A small network was shown many inputs. Here are its activations along a few directions, one row for each input.
In each table, some parts of the input vary, and every possible input appears once, in random order.
A made-up example of a description, with smaller parts first: one of 2 separate values, together with either a single point or one of 11 places around a ring or (one of 4 places along a line, together with one of 8 places around a ring).
Shared parts are said once, and a part with two or three values counts as separate values.

Other details of the inputs shift rows strongly along two fixed directions, in all tables alike. That doesn't count.

A family of inputs:
x1: 4 0 11 10 -8 -5 -4 3 2 -7 -3 12 -15 1
x2: 3 -1 -6 -10 11 0 0 -6 8 8 7 -9 8 -5
x3: 5 1 -3 -11 11 2 6 -10 0 2 3 -5 12 -6
x4: 3 -5 -9 -6 12 6 -2 -1 6 7 7 -10 7 -7
x5: 0 -4 9 10 -6 1 -6 7 -7 -6 -7 8 -9 11
x6: -1 -6 6 10 -10 -2 -12 3 -4 -7 -4 2 -9 17
x7: 3 -1 9 10 -8 -11 -11 3 2 -8 1 4 -16 18
x8: 4 1 -1 -8 13 6 3 -6 -2 2 1 0 13 -11
x9: 2 0 -2 -10 12 3 6 -11 -2 0 0 -7 13 -4
x10: 2 -4 4 12 -7 -5 -11 7 1 -6 0 2 -12 12
x11: 3 -3 -9 -6 10 6 -3 -3 0 6 4 -10 13 -3
x12: 3 -3 11 7 -8 -6 -12 -1 -2 -9 -4 1 -12 21
x13: 1 -1 0 -8 14 7 4 -8 -5 0 -2 -1 14 -9
x14: 4 1 0 -4 14 3 4 -6 -2 3 3 -2 12 -13
x15: 0 0 7 9 -9 1 -4 9 -4 -4 -4 9 -10 7
x16: -4 1 6 12 -9 -2 0 10 -3 -2 -2 7 -11 4
x17: 6 -1 -3 -11 12 0 6 -9 5 5 7 -4 7 -9
x18: -46 23 -33 -2 -49 3 40 26 5 17 -14 6 -6 -31
x19: 3 1 -7 -11 10 2 -1 -7 2 6 3 -10 12 -1
x20: 4 0 9 6 -4 -9 -2 -1 0 -9 2 6 -12 8
Description of these inputs: one of 4 places along a line, together with one of 5 places around a ring.
The inputs of x7 and x12 match in every part but the place on the line of 4. If x10 is changed in the same way as x7 into x12, which row does it become?
> x6
Start at x3 and move only the place on the ring of 5, one step at a time. The first step leads to x19. Which rows follow, in order?
> x11, x15, x8

A family of inputs:
x21: 3 -3 13 12 -9 -11 -15 4 -1 -16 -2 13 -11 7
x22: -40 16 -20 -1 -37 -12 15 17 2 8 -10 -3 -9 -1
x23: -18 2 -26 -14 8 7 14 -1 4 27 2 -19 18 -18
x24: 5 -4 7 12 -14 -3 -21 7 1 -8 -3 2 -15 13
x25: -3 -3 9 16 -10 -8 -18 7 0 -1 -1 -2 -16 22
x26: 5 2 25 9 -7 -9 1 -2 -7 -13 -4 17 -15 9
x27: 9 -4 12 12 -9 -12 -6 7 6 -7 8 4 -22 17
x28: 9 -5 11 2 -15 -3 -9 2 5 -7 -5 9 -19 22
x29: -28 10 -20 -6 -43 6 17 20 4 11 -13 8 -12 -2
x30: 4 -5 6 15 -10 -10 -8 15 4 -2 7 5 -20 15
x31: 31 -14 12 0 46 10 -17 -13 -2 -2 12 -1 11 -1
x32: -18 15 -33 -17 6 15 25 1 -1 23 2 -11 34 -38
x33: 19 -9 3 -3 34 10 -15 -13 2 2 10 -8 24 -11
x34: 17 -10 -1 -12 23 6 -9 -16 9 3 7 -12 10 -5
x35: 2 3 19 18 -8 0 -8 8 -9 -7 -9 14 -14 11
x36: -19 10 -18 -15 12 19 32 4 -4 20 -7 -6 22 -34
x37: -44 29 -28 -6 -49 -5 40 22 -4 10 -20 9 2 -28
x38: 2 -2 24 10 -4 -2 2 3 -4 -12 -5 18 -22 6
x39: -4 -6 8 12 -11 -5 -9 5 -9 -17 -5 3 -8 23
x40: 20 -6 -5 -17 33 7 -8 -23 6 3 9 -20 23 -7
x41: -29 17 -24 5 -37 -7 20 26 3 13 -1 -2 -7 -10
x42: -43 28 -28 2 -50 3 37 26 -2 14 -19 8 0 -28
x43: 4 -2 9 2 -15 -6 -16 6 0 -10 -7 8 -12 26
x44: -23 18 -27 -28 11 12 37 -5 -7 23 -4 -11 41 -41
x45: 2 -12 11 13 -11 -5 -3 1 -4 -14 -4 5 -17 17
x46: 28 -15 15 -6 43 6 -14 -21 6 -4 14 -2 11 -7
x47: 6 -1 20 8 -7 -4 1 3 0 -11 -4 18 -21 4
x48: -2 -7 8 17 -13 2 -12 7 -10 -13 -4 1 -10 19
x49: 6 -9 8 12 -14 -3 -18 7 4 -7 -2 6 -20 13
x50: 4 3 10 11 -10 -12 -10 4 -4 -13 -4 14 -12 11
x51: 11 -8 1 -10 33 3 -7 -18 7 10 11 -19 12 2
x52: 2 -7 12 14 -12 -8 -5 -3 -6 -19 -5 3 -13 22
x53: 9 -4 17 16 -3 0 -6 10 -4 -9 -6 17 -19 9
x54: -16 13 -37 -38 6 14 31 -11 8 25 -1 -22 40 -29
x55: -20 16 -43 -32 14 7 39 -6 8 29 13 -29 39 -38
x56: -36 4 -21 7 -43 3 24 20 -6 3 -13 4 -11 -7
x57: 22 -9 -1 -16 31 16 -17 -14 0 9 8 -14 24 6
x58: 34 -8 11 -19 55 6 -6 -31 -5 4 14 -10 30 -10
x59: 27 -11 7 -17 50 4 -10 -30 2 2 17 -11 29 -14
x60: 4 -6 11 16 -8 -3 -10 10 3 -11 -2 15 -17 2
x61: 33 -13 15 -8 48 7 -12 -24 1 -3 16 -3 12 -4
x62: -3 1 10 11 -9 -14 -11 -3 4 -8 -2 -2 -19 23
x63: 1 2 5 12 -9 -14 -11 10 0 -9 7 3 -16 21
x64: 18 -8 0 -10 26 2 -19 -14 2 -2 6 -12 13 4
x65: 9 3 15 10 -11 -12 -5 -3 -2 -14 0 15 -16 9
The inputs of x51 and x22 match in every part but one. If x46 is changed in the same way as x51 into x22, which row does it become?
> x21
Describe the family of inputs behind these rows.
> one of 5 places around a ring, together with either one of 4 places along a line or one of 5 separate values
Which other rows does x50 become when the place on the line of 4 takes its other values? List them by row number.
> x21, x37, x44
List by row number the other rows that have the place on the ring of 5 in common with x32.
> x24, x25, x33, x35, x41, x42, x48, x57

A family of inputs:
x66: 23 -13 18 7 38 -1 -31 -3 4 7 17 -2 0 11
x67: 0 -5 -8 -10 36 13 5 -9 6 23 13 -23 18 -22
x68: 0 -12 19 25 -22 -11 -22 21 5 -14 -3 17 -38 17
x69: 46 -25 39 -1 33 1 -27 -22 2 -24 9 18 -13 18
x70: 2 -11 -15 -19 40 15 -1 -8 8 19 13 -20 28 -28
x71: 3 -11 31 38 -13 8 -11 23 -27 -26 -19 34 -25 11
x72: -18 13 -19 -26 -4 11 46 -7 6 19 -3 -2 14 -38
x73: 14 0 -1 -12 40 6 14 -22 8 8 11 -13 17 -21
x74: -1 -9 -19 -31 39 20 1 -23 -4 14 2 -23 39 -13
x75: 4 -14 -24 -27 30 21 6 -11 2 20 3 -21 34 -15
x76: -29 10 -20 12 -42 -4 19 21 5 6 -1 -4 -21 0
x77: -1 2 -16 -19 45 14 0 -7 8 27 18 -20 30 -26
x78: -36 12 -10 4 -41 -2 19 12 -4 2 -20 1 -17 8
x79: -3 -7 19 19 -27 -17 -12 3 -4 -29 -5 14 -25 32
x80: -33 14 -7 7 -44 -12 27 10 -5 -3 -11 1 -12 5
x81: 40 -9 26 5 30 -4 -29 -20 4 -13 8 9 -3 7
x82: -21 12 -22 -13 8 -1 33 -7 -1 15 2 -16 22 -29
x83: -21 19 -37 -25 1 2 28 -5 1 21 2 -15 39 -42
x84: 7 -4 24 21 -20 -18 -8 7 7 -25 -5 24 -39 14
x85: -36 19 -16 -4 -44 -6 17 19 -4 6 -19 3 -10 7
x86: 26 -7 14 -2 24 -4 -28 -22 -3 -18 6 -10 13 19
x87: -20 23 -25 -36 -4 8 45 -1 6 24 -1 0 23 -42
x88: -33 21 -15 -2 -44 -15 24 16 -2 1 -9 2 -3 3
x89: 9 -5 7 26 -31 -13 -27 16 2 -14 3 11 -30 27
x90: -37 12 -14 9 -38 -3 23 23 7 17 -6 1 -18 -18
x91: -25 14 -41 -31 0 19 30 8 4 32 0 -23 33 -23
x92: 31 -23 8 6 31 3 -29 -7 4 -10 18 -11 -3 19
x93: -33 10 -10 5 -39 -3 17 11 -5 4 -19 4 -16 9
x94: 30 -13 6 5 30 -3 -27 -4 1 2 24 -10 2 22
x95: -3 -7 20 18 -27 -16 -13 4 -3 -31 -6 12 -29 32
x96: 3 -2 -21 -17 36 18 -6 -12 10 21 12 -21 37 -33
x97: -27 25 -17 -12 -53 2 33 16 8 2 -16 19 -7 -31
x98: 29 -25 13 1 26 10 -27 -7 1 -9 2 -5 -2 25
x99: 24 -12 20 -4 35 0 -31 -16 -6 -3 2 -5 8 32
x100: 3 -5 18 28 -26 -10 -30 16 5 -11 -4 17 -31 16
x101: 2 3 -25 -32 35 22 -3 -26 -3 18 0 -29 49 -20
x102: -32 8 -14 7 -47 5 23 23 4 8 -17 0 -20 6
x103: -1 -2 26 21 -25 -17 -6 2 -5 -24 -6 5 -30 35
x104: -33 17 -11 11 -39 -17 31 12 -3 2 -10 5 -13 -11
x105: -32 8 -17 6 -47 5 25 23 3 11 -17 2 -19 3
x106: 38 -8 23 3 32 -3 -28 -22 5 -14 9 7 -3 4
x107: -19 15 -13 1 12 25 26 17 -24 13 -11 9 31 -31
x108: 11 -8 -17 -11 33 12 4 -11 4 19 19 -28 21 -11
x109: 13 0 -2 -12 37 4 16 -21 7 10 10 -12 18 -22
x110: 35 -16 35 27 35 18 -32 2 -25 -22 -7 19 7 10
x111: 44 -19 43 5 32 -1 -20 -24 0 -17 8 15 -17 22
x112: 6 -1 8 26 -24 -17 -20 21 4 -12 7 9 -35 34
x113: 39 -18 31 5 40 -5 -25 -20 6 -16 12 7 -5 12
x114: 19 -12 -1 -28 36 13 12 -23 5 4 9 -2 26 -23
x115: 49 -16 37 -1 25 3 -33 -22 0 -19 6 16 -8 14
x116: 21 -22 19 1 29 3 -32 -18 -7 -12 0 -1 3 28
x117: 12 5 30 10 -24 -14 -6 7 0 -15 -5 31 -36 20
x118: -14 21 -23 -24 7 2 32 -3 7 22 5 -6 22 -38
x119: 11 -6 -24 -25 29 23 -2 -14 4 23 3 -24 41 -18
x120: 32 -21 44 32 43 17 -25 -5 -31 -15 1 16 -2 13
x121: -33 21 -17 2 -55 -11 18 13 0 -5 -15 4 -3 -2
x122: 4 -5 -14 -22 44 2 9 -20 1 8 12 -18 38 -25
x123: -33 8 -30 6 -47 -4 20 26 6 4 -4 4 -16 -8
x124: 6 -5 16 18 -27 -7 -19 21 0 -7 -7 13 -30 39
x125: -39 14 -17 4 -44 -17 27 17 0 -2 -11 11 -10 -16
x126: 1 -3 18 18 -32 -10 -29 6 -5 -19 -17 14 -25 34
x127: -31 24 -12 4 -41 -22 23 21 -3 3 -6 9 -10 -9
x128: 7 2 17 21 -20 -21 -19 4 -2 -22 -6 13 -21 17
x129: -32 23 -13 0 -46 -15 22 17 -3 -3 -10 1 -9 6
x130: 8 -6 14 20 -33 -3 -27 14 2 -15 -13 11 -27 32
x131: 14 7 -8 -21 46 4 11 -20 7 14 15 -12 28 -26
x132: 32 -14 1 5 25 3 -34 -10 3 -4 19 -13 8 13
x133: -20 20 -31 -24 11 -3 31 -2 -2 21 5 -17 32 -35
Describe the family of inputs behind these rows.
> one of 4 separate values, together with either a single point or (one of 2 separate values, together with one of 8 places along a line)
The inputs of x125 and x83 match in every part but the choice among 4 separate values. If x79 is changed in the same way as x125 into x83, which row does it become?
> x121
The inputs of x111 and x114 match in every part but the choice among 4 separate values. If x105 is changed in the same way as x111 into x114, which row does it become?
> x75
Which other rows does x79 become when the choice among 2 separate values takes its other values? List them by row number.
> x95
Which other rows does x70 become when the choice among 2 separate values takes its other values? List them by row number.
> x68
